Each row below holds a small network's activations on one input, seen along a few directions.
In each table, some parts of the input vary, and every possible input appears once, in random order.
Descriptions start from the smaller parts, as in this example, which fits no table here: one of 2 separate values, together with either a single point or one of 9 places around a ring or (one of 4 places along a line, together with one of 8 places around a ring).
Shared parts are said once, and a part with two or three values counts as separate values.
In the rows, zero is written as 128.

Other details of the inputs shift rows strongly along three fixed directions, in all tables alike. That doesn't count.

Rows:
R1: [131 139 130 114 133 126 107 144 139 135 124 115]
R2: [119 142 123 119 137 120 106 133 147 134 132 118]
R3: [120 146 114 122 140 123 117 131 143 145 130 119]
R4: [124 121 125 115  94 147 152  92 113 121 120 136]
R5: [108 122  32 168  84  62 190 202  87  15  95  43]
R6: [126 136 123 112 138 125 109 139 146 133 125 120]
R7: [132 135 131 113 133 123 108 143 139 137 117 116]
R8: [103 126 152 127  99 143 153 104 127 109 137 123]
R9: [118 142 130 127 137 125 106 135 150 132 126 114]
R10: [117 143 119 131 139 128 115 134 146 144 126 113]
R11: [143 102 156 161 198 113 112 149 126 142 147 160]
R12: [155 106 148 159 183 113 112 165 123 137 161 157]
R13: [159  83 162 161 153 133 154 111  91 134 155 178]
R14: [132 124 129 120  82 147 154 105 110 123 116 138]
R15: [123 143 116 117 143 121 121 132 138 149 113 124]
R16: [120 145 121 130 140 128 116 133 147 144 123 114]
R17: [128 139 113 115 139 128 120 137 142 145 122 120]
R18: [124 122 134 118  94 142 137  96 125 108 133 131]
R19: [117 141 119 126 141 127 119 135 137 145 112 115]
R20: [119 128 137 119 100 139 135  91 121 112 128 136]
R21: [158 107 138 164 185 112 125 167 117 148 159 157]
R22: [130 125 130 120  84 148 150 105 108 125 120 139]
R23: [133 143 128 118 128 127 107 149 141 135 129 119]
R24: [119 131 126 122  98 143 150  88 115 120 124 136]
R25: [151  82 162 155 158 131 143 111 103 116 160 178]
R26: [128 139 113 113 141 128 121 139 139 144 120 120]
R27: [128 136 115 111 141 126 122 137 140 148 113 122]
R28: [119 138 131 123 139 123 108 136 146 135 113 117]
R29: [122 146 115 120 142 123 119 131 141 146 122 122]
R30: [128 124 130 127  85 145 147  99 116 121 133 126]
R31: [135 145 119 117 130 131 119 149 133 148 120 122]
R32: [117 127 130 133  97 145 148  93 121 119 122 129]
R33: [135 145 118 121 128 129 119 148 138 147 126 120]
R34: [105 146 130 125 143 129 136 144 146 145 130 109]
R35: [131 121 133 120  86 145 152  97 111 124 117 131]
R36: [125  88  54 211 155  46 197 204  71  20 129  97]
R37: [129 122 142 121  89 142 136 101 120 112 130 130]
R38: [126 125 124 121  92 146 151  93 121 116 130 132]
R39: [122 123 122 122  91 146 149  95 120 117 133 131]
R40: [116 140 129 128 136 125 105 135 150 133 129 113]
R41: [134 144 118 119 128 130 119 149 137 149 122 122]
R42: [119 144 120 127 142 129 118 135 140 143 117 115]
R43: [146  86 165 158 161 124 143 104 103 122 154 183]
R44: [118 140 130 126 138 125 107 136 148 133 122 116]
R45: [119 141 123 115 141 118 109 134 139 134 119 121]
R46: [127 122 141 123  87 142 133 101 122 113 137 127]
R47: [129 136 129 114 133 123 108 144 136 135 120 115]
R48: [124 136 122 115 136 125 107 138 147 132 133 117]
R49: [133 139 129 112 129 126 109 149 136 138 116 123]
R50: [116 126 142 127 100 143 133  96 125 112 125 130]
R51: [145  90 163 160 158 126 141 104 106 119 161 179]
R52: [131 140 128 112 130 127 107 150 134 138 119 122]
R53: [130 125 131 123  86 146 150  98 114 121 126 129]
R54: [126 133 123 109 139 123 110 139 142 134 117 121]
R55: [132 139 130 118 131 124 106 143 144 134 129 113]
R56: [130 126 140 119  86 145 135 107 119 114 129 137]
R57: [118 128 126 121  97 141 150  87 113 123 120 137]
R58: [158 104 151 155 189 113 115 167 118 138 153 162]
R59: [122 144 124 119 139 119 108 133 147 132 129 119]
R60: [159  86 160 163 152 133 155 113  93 129 157 175]
R61: [120 140 121 126 142 125 120 135 141 147 110 117]
R62: [125 134 123 109 140 124 109 139 140 134 120 120]
Description of these inputs: one of 2 separate values, together with either a single point or (one of 5 places along a line, together with one of 6 places along a line).
The inputs of R52 and R22 match in every part but the choice among 2 separate values. If R58 is changed in the same way as R52 into R22, which row does it become?
> R31
The inputs of R42 and R50 match in every part but the choice among 2 separate values. If R30 is changed in the same way as R42 into R50, which row does it become?
> R46
Start at R39 and move only the place on the line of 6, one step at a time. The first step leads to R38. Which rows follow, in order?
> R17, R26, R4, R27
Start at R40 and move only the place on the line of 5, one step at a time. The first step leads to R2. Which rows follow, in order?
> R48, R46, R12
Start at R2 and move only the place on the line of 6, one step at a time. The first step leads to R59. Which rows follow, in order?
> R51, R20, R45, R43

Rows:
R63: [117 124 139 134 127 132 132 109 130 121 135 135]
R64: [131 126 130 131 124 138 139 112 121 139 128 139]
R65: [112 182  66  78  85 121 113 169 151 135  78  61]
R66: [114 122 139 136 127 130 129 106 134 113 137 130]
R67: [126 125 133 131 124 135 137 111 124 131 129 137]
R68: [124 125 134 131 125 135 138 112 125 129 131 135]
R69: [140 122 131 128 113 136 136 124 116 129 128 137]
R70: [128 123 146 126 120 136 122 115 129 122 137 138]
R71: [126 121 148 128 121 135 119 112 133 117 140 136]
R72: [127 122 144 129 119 132 121 115 129 114 139 133]
R73: [158 159 154 106 247 119  36 195 189 237 141 143]
R74: [117 125 142 133 128 132 126 104 133 120 138 133]
R75: [130 121 142 127 118 136 126 118 125 122 135 135]
R76: [134 122 137 127 115 135 133 122 121 123 132 135]
R77: [152  76  82 210 200  45 167 237  79  57 140 117]
R78: [144 123 132 121 116 139 135 122 116 141 129 143]
R79: [ 98 181  48  91  87 110 130 169 146 119  72  49]
R80: [128 125 132 130 125 135 139 111 123 135 129 137]
R81: [122 123 132 133 124 131 136 111 124 121 128 133]
R82: [133 121 141 126 119 134 126 118 123 123 132 137]
R83: [120 123 139 132 128 135 132 108 129 127 134 135]
R84: [133 125 124 129 122 135 144 115 117 139 126 139]
What do these inputs look like to the network?
> one of 2 separate values, together with one of 11 places along a line
The inputs of R75 and R83 match in every part but the choice among 2 separate values. If R72 is changed in the same way as R75 into R83, which row does it become?
> R74
